These are the activations of a small network on made-up records, seen along a few directions, one row for each record.
After each row come some of the record's fields: PAZU, DEREN, SADA, PED, FONOG, VEVA, LEP.
Other fields move the rows too, some of them a lot.
In the rows, 500 means zero.
Strong random noise was added to every row along 15 fixed directions; ignore it. To show where, here is one row again and again, with new noise each time:
[577 411 586 448 595 441 495 620 646 403 530 682 754 578 484 471 408 487
 552 518 517 503 621 304 616 354 455 515 475 526 537 518 426 509 370 550
 592 413 509]
[570 486 672 531 285 417 671 684 471 412 517 487 608 550 492 529 352 356
 618 527 655 374 512 528 466 540 523 446 535 489 389 514 385 601 473 683
 671 702 610]
[542 216 545 585 508 269 360 457 781 619 476 420 614 539 485 615 380 515
 621 408 706 654 558 472 618 563 377 351 411 566 660 554 340 451 497 491
 600 541 638]
[470 582 295 561 393 667 576 360 332 524 527 509 467 576 408 504 504 463
 422 537 508 598 555 428 647 406 769 588 473 536 563 516 579 569 499 596
 653 612 392]
[535 723 608 711 536 548 613 603 441 501 703 617 799 696 305 394 552 307
 599 441 529 349 571 485 497 217 659 623 575 658 456 408 615 484 299 556
 585 552 525]
[482 530 288 447 435 522 583 376 424 374 474 546 566 576 556 530 319 497
 398 627 371 554 539 409 703 503 494 581 514 508 564 419 427 601 449 586
 697 477 424]
[662 663 495 533 554 519 495 507 476 495 524 545 633 471 541 645 421 479
 505 578 610 456 555 467 527 545 526 502 519 542 525 383 625 520 469 402
 532 378 499]
[508 479 650 593 475 452 445 570 470 464 434 734 566 451 419 515 442 568
 581 426 643 588 475 582 425 547 413 532 709 445 455 715 524 602 683 825
 642 533 662]
[512 440 459 430 592 658 415 406 518 652 476 570 321 445 474 602 580 556
 423 619 495 558 542 555 531 519 677 542 438 518 494 518 623 390 708 389
 301 398 260]
[526 506 779 626 532 386 340 456 608 648 554 563 580 330 365 541 560 478
 700 343 783 500 476 556 514 540 478 563 576 511 525 414 537 537 431 372
 418 413 633]
[320 378 647 435 427 420 115 336 524 402 327 530 630 312 450 463 386 535
 492 576 308 586 565 514 607 742 350 684 484 419 534 552 542 695 530 477
 417 346 484]
[648 594 398 507 702 648 563 525 239 497 410 534 404 487 667 546 550 643
 426 466 539 561 419 426 348 402 490 454 676 513 524 640 663 426 694 617
 500 591 462]
[545 706 292 589 595 640 571 447 443 521 579 415 484 631 407 568 487 599
 406 626 310 446 488 694 450 542 594 413 398 531 416 497 612 500 561 391
 395 610 445]
[492 561 401 517 458 538 480 411 413 604 599 374 494 596 431 611 530 610
 576 358 550 579 495 480 712 469 746 364 412 392 482 508 604 518 327 275
 505 635 486]
[381 469 506 602 506 532 507 413 537 646 569 506 447 599 318 424 526 495
 531 521 410 483 438 641 567 425 567 515 408 572 492 449 461 569 509 539
 494 541 444]
[659 688 550 479 350 529 725 562 368 508 562 423 395 427 524 560 457 488
 562 510 712 340 430 514 512 589 629 429 500 393 370 292 467 631 354 375
 541 639 551]
[587 578 288 539 647 622 402 499 508 621 464 528 429 685 390 388 516 793
 337 575 316 556 532 490 552 506 565 295 253 417 489 515 640 635 445 453
 538 493 473]

[690 473 636 409 688 624 370 673 725 526 449 604 650 290 466 590 517 539
 553 680 700 511 607 213 447 448 542 363 151 590 653 578 616 661 510 403
 459 207 523]	PAZU=gilit DEREN=mokep SADA=ponug PED=ripog FONOG=guve VEVA=zum LEP=dasub
[476 651 525 416 650 574 626 528 571 519 633 617 468 449 428 549 517 583
 570 591 436 377 368 557 562 410 493 440 382 499 449 351 468 623 412 356
 433 278 465]	PAZU=gilit DEREN=somu SADA=mel PED=vip FONOG=vomi VEVA=zum LEP=dasub
[328 580 350 734 512 472 663 289 340 518 578 492 492 635 457 409 477 391
 484 422 378 515 330 672 495 348 379 696 794 701 579 418 401 462 562 751
 663 640 528]	PAZU=gilit DEREN=somu SADA=ponug PED=ros FONOG=vomi VEVA=zum LEP=tubez
[585 381 442 392 512 403 487 458 601 471 457 458 505 489 664 506 438 462
 433 511 544 509 600 327 595 528 435 531 502 519 579 347 400 387 392 359
 496 434 446]	PAZU=bofar DEREN=mokep SADA=vep PED=sulo FONOG=guve VEVA=zum LEP=tubez
[418 476 437 544 197 386 599 326 328 474 489 383 373 468 529 438 469 416
 526 304 668 559 467 463 630 584 567 623 727 401 483 396 368 501 340 527
 659 777 587]	PAZU=gilit DEREN=mokep SADA=nobo PED=vip FONOG=guve VEVA=gogo LEP=dasub
[406 527 549 451 613 527 575 377 414 594 571 468 472 394 573 715 465 500
 682 492 529 508 250 549 645 395 471 455 494 554 610 417 487 622 546 444
 521 322 444]	PAZU=gilit DEREN=somu SADA=ponug PED=sulo FONOG=vomi VEVA=gogo LEP=tubez
[694 587 560 472 670 399 520 620 551 493 471 613 514 489 657 460 475 570
 456 493 535 373 480 477 376 534 254 456 621 489 462 308 507 424 427 429
 483 305 560]	PAZU=bofar DEREN=mokep SADA=nobo PED=vip FONOG=vomi VEVA=zum LEP=dasub
[402 674 405 726 696 529 561 241 497 637 738 439 563 496 396 675 625 374
 617 369 549 515 396 700 514 313 561 658 687 749 587 382 574 243 534 293
 321 483 467]	PAZU=gilit DEREN=somu SADA=nidil PED=vip FONOG=vomi VEVA=zum LEP=dasub
[584 349 333 408 700 534 641 466 717 392 492 613 546 399 539 627 418 593
 478 610 556 679 504 366 543 389 368 482 385 581 694 652 248 513 674 640
 558 417 507]	PAZU=bofar DEREN=mokep SADA=vep PED=ripog FONOG=guve VEVA=gogo LEP=dasub
[388 322 459 378 513 393 456 508 552 353 480 451 575 554 588 503 468 557
 518 397 343 601 531 432 567 465 394 475 521 433 513 675 373 384 466 490
 469 571 492]	PAZU=bofar DEREN=mokep SADA=vep PED=vip FONOG=vomi VEVA=zum LEP=dasub
[377 698 502 655 447 511 353 491 515 555 599 416 761 606 303 657 416 487
 604 581 349 485 480 732 555 585 565 349 245 558 508 566 714 741 479 489
 602 356 565]	PAZU=bofar DEREN=mokep SADA=nobo PED=vip FONOG=vomi VEVA=zum LEP=dasub
[431 542 419 501 385 357 677 508 500 363 633 478 604 589 522 707 370 529
 640 351 535 545 425 621 604 517 446 381 664 406 414 614 367 461 442 531
 629 642 676]	PAZU=bofar DEREN=mokep SADA=mel PED=vip FONOG=vomi VEVA=gogo LEP=dasub
[598 523 489 494 500 519 408 541 628 633 492 606 421 570 427 319 608 524
 357 544 501 475 638 450 523 519 592 525 367 443 487 310 539 452 375 393
 468 339 406]	PAZU=bofar DEREN=somu SADA=mel PED=ripog FONOG=guve VEVA=gogo LEP=dasub
[446 565 384 549 529 533 630 411 297 504 512 425 503 617 577 522 430 484
 510 489 413 491 375 499 583 382 481 496 561 578 559 438 504 566 487 601
 651 579 468]	PAZU=gilit DEREN=somu SADA=vep PED=sulo FONOG=guve VEVA=zum LEP=dasub
[501 436 491 297 426 511 564 456 491 424 514 615 394 387 552 512 525 564
 495 462 561 560 518 378 666 497 596 587 552 322 456 464 380 490 397 413
 474 455 411]	PAZU=bofar DEREN=mokep SADA=ponug PED=vip FONOG=guve VEVA=gogo LEP=tubez
[560 322 641 375 489 439 710 693 665 573 538 775 358 563 523 537 426 520
 570 565 643 444 426 535 559 420 462 410 552 450 388 462 296 472 593 683
 608 385 473]	PAZU=gilit DEREN=mokep SADA=ponug PED=ripog FONOG=vomi VEVA=zum LEP=tubez
[619 670 156 511 615 701 668 443 484 619 571 508 200 622 459 495 620 686
 274 577 415 482 517 614 430 497 688 406 456 478 388 447 596 339 573 335
 349 595 381]	PAZU=bofar DEREN=mokep SADA=mel PED=ros FONOG=guve VEVA=zum LEP=dasub
[580 428 463 513 407 499 340 507 528 476 337 325 425 370 451 315 549 632
 403 472 546 607 585 369 390 685 476 387 258 369 557 625 475 679 434 504
 524 683 635]	PAZU=bofar DEREN=mokep SADA=nobo PED=vip FONOG=vomi VEVA=gogo LEP=dasub
[641 621 338 473 482 577 679 436 507 467 603 585 564 503 557 725 446 395
 477 574 668 552 604 428 639 441 677 574 550 564 572 396 510 407 500 439
 594 394 400]	PAZU=bofar DEREN=mokep SADA=nobo PED=ros FONOG=vomi VEVA=zum LEP=dasub
[546 558 440 487 580 523 637 607 498 364 557 623 745 689 592 506 388 299
 445 661 357 384 592 374 516 296 475 584 546 692 531 414 516 406 459 604
 616 363 382]	PAZU=gilit DEREN=mokep SADA=nidil PED=ripog FONOG=guve VEVA=gogo LEP=tubez
[527 558 589 577 325 464 525 499 473 453 522 294 635 402 435 523 430 366
 615 480 672 453 528 412 543 560 560 477 377 525 547 445 474 700 318 433
 595 667 662]	PAZU=gilit DEREN=mokep SADA=mel PED=ros FONOG=vomi VEVA=zum LEP=dasub
[554 386 606 412 575 419 463 561 694 462 555 619 653 572 467 367 490 489
 521 486 462 459 632 307 654 375 478 564 431 466 506 365 382 455 236 369
 480 412 456]	PAZU=gilit DEREN=somu SADA=ponug PED=sulo FONOG=vomi VEVA=zum LEP=dasub
[515 459 467 628 599 491 625 445 534 528 502 333 419 457 520 366 570 368
 460 540 469 431 413 581 257 420 328 576 490 738 612 425 308 406 616 601
 433 621 495]	PAZU=bofar DEREN=somu SADA=vep PED=vip FONOG=vomi VEVA=zum LEP=tubez
[624 513 363 490 398 436 521 523 534 385 443 463 639 595 628 648 280 430
 397 672 474 500 627 487 531 667 451 454 487 528 514 463 494 463 535 525
 646 481 500]	PAZU=gilit DEREN=mokep SADA=ponug PED=ripog FONOG=guve VEVA=zum LEP=dasub
[605 582 607 495 370 508 495 711 156 561 360 376 379 593 680 391 528 534
 476 406 590 404 430 398 370 525 557 318 562 376 413 502 711 592 449 618
 674 639 555]	PAZU=gilit DEREN=somu SADA=vep PED=ripog FONOG=vomi VEVA=gogo LEP=tubez
[477 415 706 543 498 442 504 518 431 599 440 401 452 425 565 404 523 349
 572 492 576 361 391 490 397 450 400 540 540 627 542 358 459 534 493 544
 484 507 491]	PAZU=gilit DEREN=mokep SADA=nobo PED=vip FONOG=guve VEVA=gogo LEP=tubez
[463 433 532 506 380 627 358 503 319 600 408 654 334 564 386 139 706 526
 379 338 556 579 640 237 560 360 778 666 589 391 457 540 692 498 358 606
 572 608 418]	PAZU=gilit DEREN=mokep SADA=nobo PED=ripog FONOG=vomi VEVA=zum LEP=tubez
[613 574 395 605 606 514 394 478 615 557 493 520 501 483 381 532 531 683
 435 514 534 613 532 598 422 621 453 370 361 460 545 595 546 569 570 494
 495 460 608]	PAZU=bofar DEREN=mokep SADA=vep PED=vip FONOG=vomi VEVA=gogo LEP=tubez
[406 714 320 493 373 542 492 276 316 464 589 396 507 503 548 563 515 364
 437 480 430 456 553 453 680 513 671 693 624 525 493 259 659 397 292 214
 455 448 388]	PAZU=gilit DEREN=mokep SADA=mel PED=vip FONOG=vomi VEVA=zum LEP=tubez
[394 367 722 397 346 498 402 563 415 693 454 458 308 577 464 246 594 473
 507 446 426 369 479 430 632 460 657 483 367 360 385 305 537 593 278 395
 466 518 346]	PAZU=gilit DEREN=somu SADA=mel PED=sulo FONOG=vomi VEVA=zum LEP=dasub
[380 344 641 421 646 503 404 449 562 545 477 571 476 372 477 316 634 518
 556 423 452 561 417 327 558 307 403 595 403 536 643 471 391 589 418 506
 446 307 427]	PAZU=bofar DEREN=mokep SADA=vep PED=ripog FONOG=vomi VEVA=gogo LEP=tubez
[542 526 697 513 742 458 652 615 680 453 642 513 661 361 459 669 462 498
 770 520 609 380 316 577 408 390 323 378 415 635 517 520 350 592 515 430
 388 419 650]	PAZU=gilit DEREN=mokep SADA=nobo PED=ripog FONOG=guve VEVA=zum LEP=tubez
[456 428 233 564 562 619 579 285 508 521 448 438 299 387 456 456 575 531
 378 544 535 676 460 446 444 453 496 586 474 639 694 581 376 484 676 606
 489 634 493]	PAZU=gilit DEREN=mokep SADA=mel PED=ripog FONOG=guve VEVA=gogo LEP=tubez
[491 660 397 567 578 631 686 546 355 430 518 486 532 537 487 474 462 484
 484 602 400 426 383 491 400 349 464 445 444 633 549 542 513 660 554 702
 642 550 531]	PAZU=gilit DEREN=somu SADA=mel PED=vip FONOG=vomi VEVA=zum LEP=dasub
[438 439 694 583 419 452 483 503 470 653 520 482 387 447 488 603 555 357
 610 464 669 449 418 713 393 536 538 538 647 577 431 506 541 385 703 567
 428 520 478]	PAZU=gilit DEREN=somu SADA=vep PED=vip FONOG=guve VEVA=zum LEP=tubez
[609 589 492 562 469 520 561 513 317 525 446 350 457 531 622 288 569 361
 383 482 506 378 537 375 387 433 491 586 559 567 528 282 538 435 355 473
 519 616 455]	PAZU=bofar DEREN=mokep SADA=mel PED=ziza FONOG=vomi VEVA=gogo LEP=dasub
[613 428 509 390 555 574 467 618 638 480 399 401 480 440 532 391 473 500
 365 772 406 398 596 370 410 567 459 403 141 534 541 415 449 618 476 418
 411 428 413]	PAZU=gilit DEREN=mokep SADA=mel PED=ziza FONOG=guve VEVA=gogo LEP=dasub
[521 620 426 424 576 548 432 430 242 385 428 429 605 447 664 487 481 550
 476 443 425 520 486 251 596 430 462 545 554 463 599 443 642 586 313 401
 566 444 476]	PAZU=gilit DEREN=mokep SADA=vep PED=vip FONOG=vomi VEVA=zum LEP=dasub
[562 220 643 245 664 550 661 713 537 464 457 689 295 389 625 495 614 694
 619 354 713 601 413 252 476 255 506 359 562 364 469 780 323 425 603 637
 458 595 487]	PAZU=gilit DEREN=somu SADA=vep PED=ziza FONOG=vomi VEVA=zum LEP=dasub
[440 577 190 458 426 565 465 323 306 470 461 423 499 564 562 731 370 676
 466 468 443 727 458 450 773 560 616 359 468 368 593 611 618 653 489 498
 713 516 520]	PAZU=gilit DEREN=mokep SADA=mel PED=ziza FONOG=vomi VEVA=zum LEP=dasub
[432 537 742 561 326 473 353 666 587 413 569 424 872 538 357 656 392 228
 641 653 457 368 655 609 464 595 628 482 322 598 432 618 653 566 516 492
 470 452 496]	PAZU=gilit DEREN=somu SADA=nidil PED=vip FONOG=vomi VEVA=gogo LEP=tubez

Which values does each new row have?
[488 450 611 504 498 540 426 506 435 592 439 477 475 409 529 541 520 416
 541 533 607 497 471 430 495 469 541 499 452 590 589 511 603 554 577 546
 524 421 448]	PAZU=gilit DEREN=somu SADA=mel PED=vip FONOG=vomi VEVA=gogo LEP=tubez
[548 663 440 498 641 570 572 430 517 464 570 507 510 390 492 507 565 522
 482 532 479 476 460 473 481 443 473 564 466 548 555 395 498 519 444 354
 406 397 492]	PAZU=bofar DEREN=somu SADA=mel PED=ripog FONOG=vomi VEVA=gogo LEP=dasub
[675 360 407 474 534 309 427 551 612 510 387 329 479 546 783 667 377 532
 442 492 625 516 568 470 422 706 306 313 586 534 543 483 486 232 563 360
 481 547 581]	PAZU=gilit DEREN=somu SADA=mel PED=vip FONOG=guve VEVA=zum LEP=tubez
[517 368 531 482 460 491 383 508 646 606 440 483 425 462 400 407 542 589
 501 484 610 578 559 376 570 545 561 401 286 430 560 509 462 611 407 445
 520 509 560]	PAZU=gilit DEREN=mokep SADA=mel PED=ripog FONOG=guve VEVA=gogo LEP=dasub
[632 555 356 417 676 519 545 565 606 512 540 638 500 675 498 400 496 715
 373 539 351 512 541 410 607 424 461 372 350 379 483 400 464 531 331 421
 555 369 458]	PAZU=bofar DEREN=mokep SADA=vep PED=sulo FONOG=vomi VEVA=gogo LEP=dasub
[435 460 513 484 655 456 390 383 457 624 462 494 379 509 519 460 513 724
 509 421 350 527 331 605 566 523 356 444 535 398 488 435 502 560 475 397
 412 449 498]	PAZU=gilit DEREN=mokep SADA=ponug PED=sulo FONOG=guve VEVA=zum LEP=dasub
[538 440 593 443 737 410 578 552 542 617 504 412 343 420 633 447 561 678
 609 364 563 434 231 464 427 403 237 290 458 504 546 402 337 548 424 397
 439 464 602]	PAZU=bofar DEREN=somu SADA=vep PED=vip FONOG=guve VEVA=zum LEP=tubez
[693 571 433 544 854 570 590 606 407 489 366 658 327 452 610 274 594 786
 356 461 467 515 342 459 172 408 178 413 654 497 514 601 488 538 662 742
 505 524 628]	PAZU=bofar DEREN=mokep SADA=nobo PED=ros FONOG=vomi VEVA=gogo LEP=tubez
[291 554 481 678 422 465 746 351 646 526 718 501 544 494 265 612 446 333
 675 549 504 490 305 820 538 439 450 558 448 690 560 454 227 642 595 681
 612 478 584]	PAZU=bofar DEREN=mokep SADA=ponug PED=ripog FONOG=vomi VEVA=gogo LEP=tubez
[615 456 689 574 592 468 409 681 561 769 496 459 409 600 470 281 651 527
 530 416 633 347 486 375 409 373 533 328 337 556 493 335 610 494 311 396
 477 465 524]	PAZU=gilit DEREN=somu SADA=vep PED=vip FONOG=guve VEVA=zum LEP=tubez
[317 518 701 481 475 485 424 367 406 625 574 457 407 318 454 547 604 496
 716 307 603 481 310 529 617 459 567 562 579 454 484 407 549 584 403 305
 375 430 501]	PAZU=gilit DEREN=somu SADA=nidil PED=ripog FONOG=guve VEVA=zum LEP=tubez
[449 565 574 465 299 654 674 540 317 461 519 622 463 454 458 476 534 280
 498 579 594 422 526 443 506 385 731 695 578 547 461 494 538 579 572 712
 606 515 377]	PAZU=bofar DEREN=mokep SADA=vep PED=sulo FONOG=guve VEVA=gogo LEP=tubez
[712 265 504 531 543 316 359 578 718 644 374 206 465 564 632 390 475 492
 415 516 610 472 625 353 417 616 358 288 268 560 604 361 408 376 380 299
 450 589 557]	PAZU=gilit DEREN=mokep SADA=vep PED=ripog FONOG=guve VEVA=gogo LEP=tubez
[384 458 595 381 484 590 556 548 446 477 568 613 519 544 468 447 575 375
 547 516 428 435 529 384 599 282 673 620 503 526 458 495 533 462 436 495
 459 403 324]	PAZU=gilit DEREN=mokep SADA=vep PED=ripog FONOG=vomi VEVA=gogo LEP=tubez
[305 396 447 390 414 558 687 369 599 374 545 483 413 416 433 477 425 319
 449 762 280 377 481 612 530 510 481 719 439 628 463 390 225 519 600 515
 349 515 309]	PAZU=gilit DEREN=mokep SADA=vep PED=vip FONOG=guve VEVA=gogo LEP=tubez
[641 438 539 496 687 494 568 675 585 371 450 610 522 501 579 300 601 469
 383 501 480 436 604 418 178 396 333 606 649 592 464 595 423 234 612 629
 352 585 499]	PAZU=bofar DEREN=mokep SADA=vep PED=vip FONOG=guve VEVA=gogo LEP=dasub
[384 461 405 573 455 518 449 360 501 597 480 346 338 444 479 519 577 478
 467 482 491 567 443 624 429 568 499 500 471 588 569 548 491 442 640 497
 437 562 486]	PAZU=bofar DEREN=somu SADA=mel PED=vip FONOG=vomi VEVA=zum LEP=tubez
[578 455 469 438 713 377 643 512 667 507 538 494 430 546 635 487 439 569
 461 561 376 379 395 618 438 499 206 436 524 536 462 289 265 363 508 389
 374 429 479]	PAZU=bofar DEREN=somu SADA=vep PED=sulo FONOG=guve VEVA=gogo LEP=dasub
[480 522 575 458 385 505 315 444 580 491 405 670 419 285 378 463 497 603
 423 588 544 558 551 578 498 760 479 604 471 338 443 502 523 684 584 542
 470 320 531]	PAZU=bofar DEREN=somu SADA=vep PED=vip FONOG=guve VEVA=gogo LEP=tubez
[320 366 483 621 624 383 475 412 410 660 501 463 440 676 605 417 566 456
 554 302 437 558 328 523 499 267 334 497 724 679 625 502 491 322 557 659
 605 499 486]	PAZU=gilit DEREN=somu SADA=mel PED=vip FONOG=vomi VEVA=gogo LEP=tubez
